A small network was shown many inputs. Here are its activations along a few directions, one row for each input.
Each table varies a few parts of the input and shows all the possible inputs, shuffled.
A made-up example of a description, with smaller parts first: one of 8 places around a ring, together with either a single point or one of 9 places along a line or (one of 3 separate values, together with one of 6 places along a line).
Shared parts are said once, and a part with two or three values counts as separate values.

Rows:
row 1: [7,-41,-33,-2,6,-6,-4,-27,4,17,26,1,1,2]
row 2: [3,-8,-5,-12,-13,-29,10,23,-12,5,-2,1,-9,-5]
row 3: [-14,22,16,-3,-15,-17,16,43,-2,-9,3,-7,-34,-15]
row 4: [-29,26,18,92,56,20,-13,13,12,-7,-78,-10,65,-1]
row 5: [-27,55,-4,89,40,17,-19,8,10,1,-66,17,65,3]
row 6: [4,26,1,-23,-10,-1,-15,-5,-12,1,12,7,-14,-4]
row 7: [10,11,31,-19,-1,-15,23,29,-18,-23,-12,-13,-4,3]
row 8: [18,38,10,-19,-19,-16,11,22,-26,-9,-3,11,-10,-7]
row 9: [7,-39,-1,2,-4,12,-10,-49,15,-7,20,-17,10,21]
row 10: [13,-10,12,-24,-4,-6,17,19,-11,-11,-14,-11,4,6]
row 11: [17,-46,-18,-12,13,17,-3,-29,3,-1,11,-9,10,16]
row 12: [-3,-1,22,-23,8,0,-5,4,-4,-11,2,-18,-9,8]
row 13: [4,4,-13,-20,-19,17,5,-10,-2,13,8,17,-12,-4]
row 14: [-8,-19,-6,-3,-8,-3,9,5,10,19,7,6,-20,-5]
row 15: [12,-14,-20,4,-23,9,-16,-55,13,4,28,10,10,7]
row 16: [-2,-34,-15,14,-9,-11,-11,-47,18,12,36,-6,2,7]
row 17: [-7,23,33,-19,-4,4,26,37,-4,-23,-2,-21,-18,-4]
row 18: [6,50,12,-16,-22,4,14,32,-8,-8,4,5,-26,-14]
row 19: [5,-28,3,-14,15,19,-5,-13,17,-2,8,-6,-7,8]
row 20: [22,-21,-37,-11,-7,15,-10,-36,-1,10,19,18,9,1]
row 21: [-41,25,9,102,48,5,-19,24,11,7,-58,7,64,-7]
row 22: [0,11,14,-5,-11,-36,13,34,-19,-8,-1,0,-19,-7]
row 23: [16,16,-11,-27,-22,-8,7,8,-23,2,-1,11,-1,-4]
row 24: [-9,0,7,-7,-1,-22,-10,10,0,4,11,-5,-21,-5]
row 25: [-7,-24,-14,-4,9,-3,-9,-15,15,14,25,3,-20,-5]
row 26: [6,-3,-20,-19,-4,17,-14,-26,6,7,21,17,-11,-6]
row 27: [-3,-21,8,-20,0,19,14,0,7,2,-3,-9,-7,9]
Q: Describe the family of inputs behind these rows.
A: one of 3 separate values, together with either a single point or one of 8 places along a line
Q: Changing only the choice among 3 separate values turns row 3 into row 17. The same change can be made to row 2. Which row results?
A: row 10
Q: Which other rows does row 8 become when the place on the line of 8 takes its other values? List them by row number.
A: row 6, row 13, row 15, row 18, row 20, row 23, row 26

Rows:
row 28: [-6,-17,-19,-4,1,16,-10,-23,24,20,26,16,-25,-3]
row 29: [-12,15,-4,-11,-11,-6,4,25,5,13,15,7,-38,-18]
row 30: [10,-13,8,-27,1,-21,18,24,-25,-14,-8,-14,0,6]
row 31: [10,21,-20,-4,-18,-24,3,13,-29,11,3,18,3,-15]
row 32: [11,-22,19,-13,5,9,-5,-24,9,-16,10,-22,6,17]
row 33: [1,42,7,-1,-23,-14,-6,6,-12,-4,8,13,-12,-12]
row 34: [-5,-40,0,-14,3,18,5,-12,23,8,20,-9,-18,2]
row 35: [23,0,-8,-26,-6,40,0,-23,9,-4,0,10,1,11]
row 36: [-14,-6,23,-5,-11,-26,12,23,1,-9,14,-27,-23,-4]
row 37: [7,11,-11,8,-15,6,-22,-38,8,2,19,15,3,2]
row 38: [-1,10,30,-23,-5,-12,14,21,-14,-24,0,-30,-6,4]
row 39: [-41,30,8,112,61,8,-20,29,3,7,-91,3,84,4]
row 40: [6,39,-3,-18,-17,10,2,18,-8,8,5,24,-24,-18]
row 41: [-8,-36,11,3,0,-5,-2,-22,19,-1,26,-21,-6,7]
row 42: [14,32,11,-37,-13,17,19,19,-13,-11,-8,9,-12,-1]
row 43: [18,5,1,-9,-12,14,-7,-32,2,-13,6,-6,19,15]
row 44: [-44,45,17,101,65,34,-15,30,22,2,-90,4,59,-9]
row 45: [-42,50,26,124,62,12,-19,24,17,-11,-77,-7,74,0]
row 46: [9,37,18,-19,-18,-6,12,9,-21,-18,-3,-7,4,2]
row 47: [2,-58,-11,-3,6,-12,1,-20,7,10,17,-4,-1,7]
row 48: [-5,-27,-1,-11,-6,-35,17,28,-13,3,7,-16,-12,-6]
row 49: [4,5,23,-40,2,12,20,30,-8,-15,-5,-14,-23,0]
row 50: [-14,17,7,5,-14,-28,-4,12,2,3,18,-1,-30,-11]
row 51: [20,13,-5,-22,-12,-16,17,13,-33,-8,-11,8,9,4]
row 52: [13,-26,8,-30,9,34,3,-13,14,-8,4,-10,-7,11]
row 53: [-9,-12,-9,13,-2,-6,-16,-34,18,13,31,3,-14,1]
row 54: [-10,-11,16,-23,-6,-4,18,32,8,-2,9,-10,-39,-6]
row 55: [8,8,-24,-8,-12,32,-14,-26,10,11,14,21,-7,-7]
row 56: [19,-44,-6,-17,10,1,0,-20,-5,-5,0,-10,14,15]
row 57: [16,-11,-37,3,-9,-2,-15,-32,-5,13,11,26,13,1]
row 58: [29,-18,-23,-12,-5,7,-2,-30,-10,-2,-4,9,22,15]
row 59: [0,-34,-33,8,3,-15,-11,-28,6,23,23,15,-3,-1]
row 60: [-6,-3,-19,-1,-11,-39,3,21,-12,16,13,6,-13,-14]
Q: Describe the family of inputs behind these rows.
A: one of 3 separate values, together with either a single point or (one of 2 separate values, together with one of 5 places around a ring)
Q: Changing only the choice among 3 separate values turns row 55 into row 57. The same change can be made to row 44. Which row results?
A: row 39
Q: Which other rows does row 36 become when the place on the ring of 5 takes its other values? List them by row number.
A: row 33, row 38, row 46, row 50
Q: Which other rows does row 52 become when the choice among 2 separate values takes its other values? List them by row number.
A: row 49

Rows:
row 61: [0,-14,-4,-27,-12,-10,18,28,1,11,25,3,-41,-13]
row 62: [11,20,-9,7,-16,-1,-7,-18,-13,-1,-3,11,24,5]
row 63: [-19,11,32,32,15,0,7,17,6,-16,-25,-18,12,5]
row 64: [-13,11,30,25,21,10,7,21,9,-16,-31,-16,15,3]
row 65: [8,18,16,-8,-11,-17,15,18,-21,-19,-13,-10,4,2]
row 66: [16,14,10,-26,2,10,16,25,-23,-13,-32,-2,5,4]
row 67: [15,-99,13,-45,12,5,13,-38,12,-11,30,-42,-5,27]
row 68: [4,6,-9,-10,-22,-9,-14,-25,8,10,34,12,-23,-5]
row 69: [-3,8,-3,29,27,40,-15,-7,14,5,-30,9,34,5]
row 70: [15,12,-15,-31,-6,33,-2,-17,6,2,10,17,-11,0]
row 71: [0,-7,-8,-12,-3,-22,18,30,-19,11,-5,3,-8,-3]
row 72: [9,9,12,-45,-4,20,15,20,-7,-11,0,-7,-28,-3]
row 73: [14,18,14,-15,-6,-6,16,20,-20,-20,-19,-7,8,1]
row 74: [5,-9,-36,4,-8,-8,-3,-7,-12,24,2,24,10,-8]
row 75: [5,14,17,-35,-14,6,12,14,-4,-16,11,-12,-25,-4]
row 76: [19,20,-13,0,-6,8,-4,-15,-12,-6,-7,14,28,3]
row 77: [-16,4,-4,50,20,-4,-22,-17,14,6,-6,-2,20,-1]
row 78: [-2,-5,7,-25,-16,-19,8,20,-3,0,28,-3,-39,-9]
row 79: [-2,1,2,-9,-8,-31,7,24,-19,-2,-2,-1,-4,-1]
row 80: [-12,12,3,49,14,15,-15,-16,13,-2,-14,-2,30,5]
row 81: [4,-5,-21,-10,-20,-8,-9,-18,9,13,33,20,-26,-10]
row 82: [21,16,-17,-12,1,24,-4,-10,-14,2,-19,21,27,5]
row 83: [0,15,20,-27,-20,-4,12,11,-6,-15,18,-13,-29,-2]
row 84: [9,17,-8,-21,-20,20,-6,-25,9,2,19,12,-9,1]
row 85: [-26,4,27,32,19,-17,-4,18,9,-4,-16,-18,5,2]
row 86: [10,11,-16,11,-8,-22,-12,-19,-15,3,9,11,13,0]
row 87: [4,17,-6,-14,-26,10,-7,-26,7,3,25,9,-13,2]
row 88: [26,-100,-14,-29,8,15,-5,-65,22,-4,35,-30,5,33]
row 89: [-8,13,3,41,17,27,-18,-13,17,1,-21,2,36,4]
row 90: [4,10,12,-5,-5,-35,8,17,-21,-11,0,-8,-5,0]
row 91: [-26,-13,1,25,29,-8,12,31,10,9,-18,-7,-1,-5]
row 92: [-10,7,26,13,28,25,7,26,5,-8,-42,-10,12,6]
row 93: [6,0,-27,8,-7,-20,-11,-12,-13,10,8,18,11,-5]
row 94: [-21,-15,-26,42,21,8,-13,-5,18,26,-13,11,15,-11]
row 95: [0,5,17,-24,-15,-22,5,14,-4,-6,29,-11,-37,-8]
row 96: [-29,-5,16,28,20,-15,-1,24,10,3,-17,-11,2,-1]
row 97: [4,-15,-29,-13,-21,3,0,-13,11,28,27,27,-30,-15]
row 98: [-22,-7,-14,46,17,0,-23,-11,16,14,-9,6,19,-6]
Q: Describe the family of inputs behind these rows.
A: one of 2 separate values, together with either a single point or (one of 3 separate values, together with one of 6 places along a line)
Q: Changing only the choice among 2 separate values turns row 84 into row 75. The same change can be made to row 77. Which row results?
A: row 85
Q: Which other rows does row 81 become when the choice among 2 separate values takes its other values? List them by row number.
A: row 78
Q: Which other rows does row 98 become when the choice among 3 separate values takes its other values? List them by row number.
A: row 81, row 93
Q: Which other rows does row 94 become when the choice among 3 separate values takes its other values? List them by row number.
A: row 74, row 97

Rows:
row 99: [15,-24,-25,-9,8,5,-10,-37,-4,3,11,8,28,15]
row 100: [-10,-8,20,-1,4,-35,17,26,-7,0,10,-20,-16,4]
row 101: [8,-13,0,-4,15,29,-18,-32,24,5,16,-14,-4,10]
row 102: [-16,-13,-1,0,-4,-10,12,13,1,12,14,6,-27,-16]
row 103: [-2,23,35,-22,-3,-13,10,27,-25,-23,-20,-16,-1,-1]
row 104: [6,24,9,-19,0,13,10,20,-11,-4,-13,9,-14,-6]
row 105: [3,-38,5,-8,10,21,9,-15,10,-3,1,-7,-2,2]
row 106: [-38,28,7,101,51,11,-19,15,15,5,-65,3,63,-2]
row 107: [-8,21,12,-18,-12,3,17,28,-16,-18,-16,-6,-1,-7]
row 108: [-14,-9,-4,-3,3,-22,12,21,2,4,5,-11,-21,-6]
row 109: [23,29,-18,-3,-22,1,6,0,-23,-1,1,19,19,-9]
row 110: [21,37,-9,-8,-18,4,-5,-3,-2,9,-6,22,3,6]
row 111: [0,-1,-20,4,-15,-19,-21,-12,5,23,14,19,-13,-4]
row 112: [3,-8,-29,10,-20,-22,-10,-7,-18,12,21,18,3,-14]
row 113: [-9,8,-4,3,0,-7,-18,-5,22,10,25,5,-27,-10]
row 114: [15,-35,27,-7,12,-5,6,3,4,-18,-6,-29,5,21]
row 115: [0,40,7,-4,-10,20,-1,2,4,-12,5,10,-13,-4]
row 116: [3,-22,-15,-5,-5,16,-10,-42,8,12,9,4,14,14]
row 117: [0,-38,3,-8,5,10,12,-4,10,-15,-5,-20,5,9]
Q: Describe the family of inputs behind these rows.
A: either a single point or (one of 3 separate values, together with one of 6 places along a line)
Q: Which other rows does row 114 become when the choice among 3 separate values takes its other values? List them by row number.
A: row 100, row 103

Rows:
row 118: [24,-24,-18,-86,-44,-36,3,-12,-14,9,77,5,-72,-8]
row 119: [-25,-32,-15,46,14,-12,-11,-14,29,13,17,-11,3,-1]
row 120: [-8,39,41,-6,15,14,17,43,-15,-26,-31,-16,6,-5]
row 121: [-7,-39,12,17,27,13,-7,-36,26,-5,-4,-23,21,27]
row 122: [6,-30,21,6,29,5,9,19,-4,-15,-25,-21,17,7]
row 123: [20,35,1,4,-7,22,-8,-9,-21,-17,-26,8,38,0]
row 124: [-7,7,-38,36,6,11,-19,-22,13,28,7,33,13,-13]
row 125: [-40,57,31,12,0,-26,11,51,-4,2,-30,-2,-15,-2]
row 126: [-33,-16,9,23,14,-30,4,26,-2,13,-17,-10,4,-2]
row 127: [20,-3,-22,11,8,44,-25,-32,15,2,-14,14,28,6]
row 128: [39,-39,-6,-100,-51,5,32,-25,-12,-7,54,-6,-54,6]
row 129: [10,45,-18,36,-14,-10,-6,11,-10,4,-9,29,11,-16]
Q: Changing only one part turns row 121 into row 119. The same change can be made to row 120. Which row results?
A: row 125
Q: Describe the family of inputs behind these rows.
A: one of 2 separate values, together with either a single point or one of 5 places around a ring
Q: Which other rows does row 118 become when the choice among 2 separate values takes its other values? List them by row number.
A: row 128
